A small network was shown many inputs. Here are its activations along a few directions, one row for each input.
In each table, some parts of the input vary, and every possible input appears once, in random order.
Descriptions start from the smaller parts, as in this example, which fits no table here: one of 6 places along a line, together with either a single point or one of 9 places along a line or (one of 2 separate values, together with one of 8 places around a ring).
Shared parts are said once, and a part with two or three values counts as separate values.
(in the rows, 128 means zero)

Other details of the inputs vary at random and push rows far along three fixed directions, the same in every table; ignore that.

A family of inputs:
row 1: [ 54 128 134 113 119  71 110 195 133 165 151]
row 2: [206 141 105 110 131 155 134 102 138  70  94]
row 3: [208 126 100 111 128 148 132  94 143  63  98]
row 4: [189 112 110 123 117 153 135  93 135  75  85]
row 5: [104 134 118 109 133  58 115 196 128 147 166]
row 6: [188 116 123 120 112 156 154  70 159  39  66]
row 7: [117  70  45 187 146 108 102  83 171 101 147]
row 8: [113  98 114 165 145 133 126  95 123 141 163]
row 9: [ 83 175 191 109 107 154 119 150  72 203 126]
row 10: [114  88 108 168 146 128 125 100 129 137 164]
row 11: [134  84  81 115 130  56 121 154 166  68 126]
row 12: [114 178 186 100 114 142 137 135  86 187 121]
row 13: [118  88  88 166 143 137 116 117 137 131 157]
row 14: [127 100  92 156 144 120 111  94 109 125 155]
row 15: [110 158 161  92 111 101 148 190 165 110 103]
row 16: [149 150 157  85 107 124 132 165 126 117 100]
row 17: [102 134 133 184 138 221 119  65 100 176 134]
row 18: [165 136 128 140 129 182 136  76 121 122 116]
row 19: [133 111 114 160 136 151 131  91 130 141 141]
row 20: [143 146 135  71 107  87 137 192 168  73  81]
row 21: [ 75 144 165 125 116 114 136 155 135 163 134]
row 22: [ 72 100  97 188 154 152 103 123 116 180 183]
row 23: [123  98  98 105 131  13 133 184 195  56 126]
row 24: [121 135 162 149 120 212 119  59  67 163 107]
row 25: [ 78 137 137 122 136  98 112 196 114 170 163]
row 26: [208 129 120 113 125 154 155  78 143  70  87]
row 27: [159 132 139 129 122 174 124  71  90 119  95]
row 28: [142  86  64 156 154  83 119 121 149 116 168]
row 29: [108 141 142 175 129 220 108  44  58 199 125]
row 30: [204 144 109 111 131 156 145  98 143  70  91]
row 31: [129 157 160  95 112 139 138 173 122 131 102]
row 32: [107 118 131 111 149  39 138 188 141 132 181]
row 33: [143 145 159  88 108 111 133 165 121 122 102]
row 34: [ 82  83 104 182 146 136 107 102  96 167 177]
row 35: [123 105 112 136 134  99 129 147 139 131 152]
row 36: [150 173 165 111 120 172 149 120 114 135 107]
row 37: [151 126 126 136 116 183 125  88 112 123 101]
row 38: [185 168 175  60 110 112 156 134 120  85  77]
row 39: [ 94 170 160 110 127 121 121 173 102 171 143]
row 40: [144 113 109 146 121 158 132  93 157  95 107]
row 41: [103 157 206  94 110 134 149 148  99 160 110]
row 42: [ 36 135 146 126 123  79 115 184 147 176 158]
row 43: [119 177 200 104 106 165 148 138 113 166 103]
row 44: [ 79  99  71 201 162 149  84 109  98 181 191]
row 45: [121 175 175  96 123 124 151 176 136 142 125]
row 46: [193 130 127 114 130 143 146  77 126  85 101]
row 47: [136 173 184  86 102 134 135 147  95 150  93]
row 48: [104  89  65 193 163 139  98  92 119 164 197]
row 49: [102 164 195 111 112 150 149 139 112 178 118]
row 50: [ 97 106 109 106 123  44 119 196 158 121 141]
row 51: [172  93  83 117 146  60 136 170 193  60 153]
row 52: [120  84  41 176 152 102 102 111 183  86 143]
Each input here is: one of 4 places along a line, together with either one of 3 separate values or one of 10 places around a ring.
Q: The inputs of row 25 and row 24 match in every part but the place on the line of 4. If row 45 is changed in the same way as row 25 into row 24, which row does it become?
A: row 8
Q: The inputs of row 32 and row 26 match in every part but the place on the line of 4. If row 23 is changed in the same way as row 32 into row 26, which row does it become?
A: row 7
Q: Start at row 46 and move only the place on the line of 4, one step at a time. The first step leads to row 28. Which rows follow, in order?
A: row 48, row 30

A family of inputs:
row 53: [ 99 103 111 145 140  88 113 135 101 166 174]
row 54: [160  88  58 138 134 105 114 122 171  71 126]
row 55: [124 125 134 150 119 167 135  81 128 139 120]
row 56: [ 63 112 106 160 143 134 102 132 117 168 160]
row 57: [ 99 112 126 169 127 168 119  86 123 160 147]
row 58: [188 174 198  36  90 104 177 175 165  51  54]
row 59: [177 123  80 128 150  91 124 147 149  89 157]
row 60: [137 153 164 140 101 220 135  71 101 144  74]
row 61: [153 106  93 168 140 171 123  57 137 103 106]
row 62: [ 76 137 159 121 125  97 131 179 130 176 147]
row 63: [ 78 138 147 125 128  99 132 164 130 170 147]
row 64: [155 105  98 144 137 127 118  80 106 114 133]
row 65: [164  87  70 143 142 105 120 121 168  58 123]
row 66: [ 54 119 134 142 135  84 113 190 130 175 173]
row 67: [150 123 116 139 118 155 129  95 136 105  98]
row 68: [133 102  89 167 129 180 106  76 129 120 119]
row 69: [ 97 126 111 154 157 123 111 153 107 181 198]
row 70: [139 128 143 113 124 119 131 125  96 129 126]
row 71: [169  97  99 111 138  76 127 136 132  80 132]
row 72: [115 165 191 120 107 200 146  99  97 156  85]
row 73: [115 180 184  86 126 103 143 201 108 182 148]
row 74: [124 147 148  82 108 103 136 181 144 106 106]
row 75: [149 186 180  91 119 151 146 146 101 158 114]
row 76: [116 159 187  83 110 114 153 161 137 125 110]
row 77: [164 107 121 122 127 122 123 107 113 113 124]
row 78: [136 116 100 125 132  82 125 151 163  89 125]
row 79: [ 66 102 110 172 152 125 111 126 123 173 170]
row 80: [172 147 120 102 141 105 142 161 136 102 135]
row 81: [144 114 107 127 134  97 136 124 164  89 131]
row 82: [126 162 156 135 107 226 121  56  97 147  77]
Q: Describe the family of inputs behind these rows.
A: one of 5 places around a ring, together with either one of 2 separate values or one of 4 places along a line
Q: The inputs of row 64 and row 70 match in every part but the place on the ring of 5. If row 78 is changed in the same way as row 64 into row 70, which row does it become?
A: row 66
Q: Which other rows agree with row 63 in the place on the ring of 5? List them by row number.
A: row 53, row 54, row 55, row 67, row 75
Q: Which other rows does row 69 become when the choice among 2 separate values takes its other values? List them by row number.
A: row 70
Q: Start at row 54 and move only the place on the ring of 5, one step at a time. The first step leads to row 82. Which rows follow, in order?
A: row 56, row 74, row 68

A family of inputs:
row 83: [156 125 124 135 111 181 141  40 124 107  91]
row 84: [116 176 175  94  96 183 129 102 101 150  70]
row 85: [ 81 112 123 143 121 113 104 147 130 153 160]
row 86: [144  98  54 149 149 113 102 112 134 112 157]
row 87: [134 120 128 128 112 131 123 124 134 122 103]
row 88: [145 144  83 153 145 175 115  98 166 108 120]
row 89: [128 126 123 147 132 138 110 126 112 146 155]
row 90: [101 114 128 155 142 119 119 142 107 177 171]
row 91: [159  95  76 169 154 124 122  77 135 100 157]
row 92: [104 150 126 104 135  81 112 184 122 147 158]
row 93: [ 81 148 129 164 141 137 140 120 150 180 174]
row 94: [ 68 121 157 156 134 141 126 112 102 184 140]
row 95: [134 133 129  94 137  49 142 178 147 112 159]
row 96: [122  83  84 176 163 138 115  87 118 138 179]
row 97: [130  84  59 160 157 116 108 129 128 120 168]
row 98: [ 81 141 144 144 138 159 114 137  83 188 157]
row 99: [ 89 127 147 164 136 171 119 104  81 205 158]
row 100: [131 133 119 126 121 136 118 114 128 119  92]
row 101: [190 109 104 117 116 111 145  90 164  51  86]
row 102: [141 183 169  98 112 164 130 120  93 153  90]
row 103: [180 104  86 141 132 150 114  96 132  87 129]
row 104: [171 136 158 100  94 179 153  91 128  90  62]
row 105: [122 141 159  93 104  85 133 185 141 125 106]
row 106: [126 161 154  83 110  94 130 171 135 117  86]
row 107: [130 144 156 109 113 146 136 137 120 121  79]
row 108: [108  79  44 167 153 101  88 112 150 107 163]
row 109: [110 149 123 112 137  75 113 184 122 151 149]
row 110: [152 134 123 125 129 147 129 127 113 125 113]
row 111: [178 108  94 113 143  66 138 134 158  82 140]
row 112: [116 137 164  78 112  85 155 170 143 118 111]
row 113: [ 97 109 133 131 133  91 133 144 137 139 138]
row 114: [166  85  91 129 127  74 134 148 172  59 118]
row 115: [ 91 132 151 142 129 155 126 123  89 195 162]
row 116: [ 91  99 122 120 140  69 129 166 152 124 162]
row 117: [147 120 123 139 126 137 136  75 137  90 108]
row 118: [124 120 116 121 139  89 132 133 131 143 166]
row 119: [167 116 128 145 107 193 138  59 120 102  75]
row 120: [156 153 144  90 125 106 140 178 126  97 110]
row 121: [103  95 104 181 150 158 109  95 100 167 182]
row 122: [133 168 178 100 103 173 134 121  92 164 109]
row 123: [101 123 124 153 135 123 107 143 106 179 166]
row 124: [ 83 124 105 146 137 101  98 144 128 138 149]
row 125: [ 85 145 144 177 135 197 132 111 131 188 158]
row 126: [147 104  97 167 125 218 112  47 115 104  95]
row 127: [124 145 163 112 112 145 142  93 125 124 104]
row 128: [ 90 120 127 113 125  80 124 192 138 141 134]
row 129: [154 156 153  84 119 107 143 182 121 116 103]
row 130: [173 146 143  79 116  91 139 175 139 101 106]
row 131: [ 58 134 152 152 127 156 112 137  96 179 139]
row 132: [105  65  68 187 148 101 106 116 145 112 178]
row 133: [ 89 130 164 114 114 113 134 159 125 145 138]
row 134: [154 139 149 101 111  98 152 127 146  92  90]
row 135: [164 145 174 101 111 164 155  94 129  84  61]
row 136: [155 172 195  90 119 160 156 118 103 126  93]
row 137: [193 108 103 113 133  91 138 145 156  56 129]
row 138: [ 98 136 144  95 111 102 133 184 129 134 119]
row 139: [164 130  93 139 139 144 111  99 122  98 122]
row 140: [150 110 111 102 119  59 125 180 172  68 122]
row 141: [127 152 130 168 132 235 129  84 130 147 110]
row 142: [150 157 151 138 132 210 158  79 147 126 102]
row 143: [110 136 157 103 135 104 140 156 115 159 152]
row 144: [114 168 180 108 122 117 145 139  99 173 132]
row 145: [172  95  45 182 150 154 118 102 193  76 145]
row 146: [176 140 151  96 128 113 150 137 132  98 103]
row 147: [ 89 141 159 103 102 115 126 168 124 162 126]
row 148: [123 115 128 127 148  97 130 144 126 147 158]
Q: The inputs of row 83 and row 138 match in every part but one. If row 127 is changed in the same way as row 83 into row 138, which row does it become?
A: row 126
Q: The inputs of row 140 and row 135 match in every part but one. If row 145 is changed in the same way as row 140 into row 135, which row does it become?
A: row 142
Q: Describe the family of inputs behind these rows.
A: one of 6 places along a line, together with either a single point or (one of 2 separate values, together with one of 5 places around a ring)
Q: Which other rows does row 120 become when the choice among 2 separate values takes its other values? List them by row number.
A: row 131
Q: Which other rows does row 87 become when the choice among 2 separate values takes its other values? List them by row number.
A: row 130
Q: Start at row 111 and move only the place on the line of 6, one step at a time. The first step leads to row 148. Which rows follow, in order?
A: row 99, row 130, row 110, row 102
Q: Start at row 115 and move only the place on the ring of 5, one step at a time. The first step leads to row 121. Which rows follow, in order?
A: row 137, row 90, row 99
